A small network was trained on made-up records. Each row is its average activation on records with the value named, seen along a few directions.
Values that are neighbours, or in one group, have similar rows; names and order tell nothing.
In the rows, zero is written as 500.
Strong random noise was added to every row along 7 fixed directions; ignore it. To show where, here is one row again and again, with new noise each time:
[508 485 534 549 498 544 500 528 529 505 506 468 501 500 516 454 485 561
 517]
[318 524 545 563 451 514 516 410 417 541 523 464 626 398 455 486 356 407
 464]
[706 598 466 436 544 455 629 496 483 421 457 490 264 597 410 711 868 490
 580]
[599 548 547 576 674 584 498 560 472 429 529 443 404 524 564 387 451 587
 509]
[415 582 573 591 600 544 508 372 319 451 445 416 570 431 514 461 415 545
 549]
[381 510 493 547 378 479 553 412 394 527 459 534 578 418 327 622 577 427
 569]
[428 682 552 570 717 538 538 428 342 400 570 362 463 441 557 443 367 403
 435]
[644 519 545 466 558 512 572 486 502 502 486 494 373 562 501 534 571 510
 484]
[531 587 578 439 548 465 580 388 519 521 460 406 455 523 607 577 464 387
 421]


Values of W:
w5: [736 545 584 356 636 490 513 398 465 526 439 551 396 578 559 505 501 413
 418]
w9: [577 501 455 481 488 557 553 570 393 512 660 564 399 507 289 453 664 465
 452]
w12: [346 535 467 520 435 391 497 452 533 444 530 448 502 455 508 627 620 423
 534]
w7: [530 387 465 438 452 444 468 526 602 498 485 481 477 582 559 540 589 551
 534]
w2: [591 465 551 466 443 503 469 385 471 558 268 578 598 526 503 545 591 547
 649]
w14: [506 526 405 472 434 491 460 558 503 490 579 608 491 473 335 542 689 441
 534]
w6: [402 386 493 404 265 456 508 439 594 638 462 527 683 524 539 560 426 517
 411]
w10: [207 506 470 442 329 492 398 439 436 548 726 414 714 402 461 374 445 588
 425]
w11: [361 376 406 581 457 534 446 591 426 519 565 619 615 436 359 433 346 431
 471]
w13: [418 660 506 577 632 486 490 580 624 413 519 337 455 445 695 516 431 402
 473]
w18: [502 523 560 551 541 528 523 402 404 513 390 507 504 471 486 472 421 506
 541]
w19: [474 383 462 550 542 523 421 503 443 464 431 510 554 523 531 376 392 623
 554]
w3: [517 556 444 457 444 438 554 421 452 444 392 552 507 503 491 642 594 516
 565]
w15: [512 434 513 461 426 495 417 550 634 537 496 470 605 533 626 387 518 802
 536]
w1: [529 328 495 423 430 558 482 562 592 596 540 564 550 612 524 379 389 653
 412]
w16: [537 388 572 484 421 423 546 375 399 576 388 630 504 476 366 611 522 494
 533]
w17: [456 432 511 354 481 391 536 419 577 591 596 468 424 528 572 530 383 315
 311]
w4: [482 563 516 340 493 447 593 371 444 642 564 578 484 494 501 586 345 328
 281]
w8: [519 493 547 550 492 523 473 562 591 505 373 483 560 469 571 487 389 424
 554]
W is arranged as a ring.
Q: A walk along W starts at w7 and steps to its neighbour w17. Put w9, w12, w2, w13, w18, w16 in the order it reaches them.
A: w12, w16, w13, w18, w9, w2
Q: Which values are neighbours of w15? Give them in the order they are listed.
A: w10, w4
Q: Which values are neighbours of w6? Give them in the order they are listed.
A: w3, w1

Values of H:
h19: [695 368 484 685 701 532 460 500 229 498 349 928 444 386 279 494 140 398
 609]
h14: [369 536 554 474 366 470 488 485 645 519 575 418 545 429 508 536 594 476
 485]
h11: [497 534 610 433 480 556 563 519 523 541 622 478 421 498 425 460 610 620
 480]
h13: [653 277 604 363 396 581 388 606 683 637 640 529 555 552 503 265 624 731
 453]
h7: [546 415 458 563 704 485 471 420 441 374 480 439 464 543 577 499 649 752
 636]
h18: [417 500 590 556 431 523 620 585 440 546 499 460 470 472 426 463 482 582
 477]
h12: [459 428 449 561 535 338 384 483 542 474 368 457 586 460 733 581 410 517
 629]
h16: [657 409 444 456 278 496 433 721 884 603 399 628 609 580 742 463 247 407
 417]
h9: [465 415 392 601 411 435 500 496 592 435 358 540 508 474 486 713 590 309
 633]
h4: [744 440 349 517 439 504 425 936 886 479 555 656 386 628 595 571 517 471
 479]
h2: [151 580 517 719 425 520 501 418 481 541 334 324 703 400 513 517 370 506
 557]
h17: [557 485 526 389 503 430 676 494 651 593 418 451 340 613 618 680 523 210
 321]
h1: [793 529 518 627 837 682 448 499  69 440 366 699 485 508 382 204 305 703
 611]
h5: [464 454 498 606 565 461 525 467 434 494 441 447 464 551 541 566 429 332
 518]
h3: [539 232 722 359 364 670 501 479 673 753 533 575 513 500 680 233 130 659
 249]
h6: [230 766 453 426 443 416 458 429 771 481 617 202 779 506 789 455 357 236
 384]
h10: [371 499 573 436 501 617 357 417 418 518 610 372 679 471 486 250 409 634
 487]
h8: [477 586 471 448 542 486 435 483 549 460 526 494 513 460 647 502 194 456
 351]
h15: [478 514 747 367 452 470 484 195 420 623 411 410 612 481 570 421 504 627
 462]
H is arranged as a ring.
Q: A walk along H starts at h2 and steps to its neighbour h17. Put h19, h18, h9, h1, h5, h15 in the order it reaches them.
A: h5, h9, h19, h1, h15, h18
Q: Which values are neighbours of h4? Give them in the order they are listed.
A: h16, h8
Q: Which values are neighbours of h10? Give them in the order they are listed.
A: h13, h6
Q: Which values are neighbours of h11? Give them in the order they are listed.
A: h14, h3
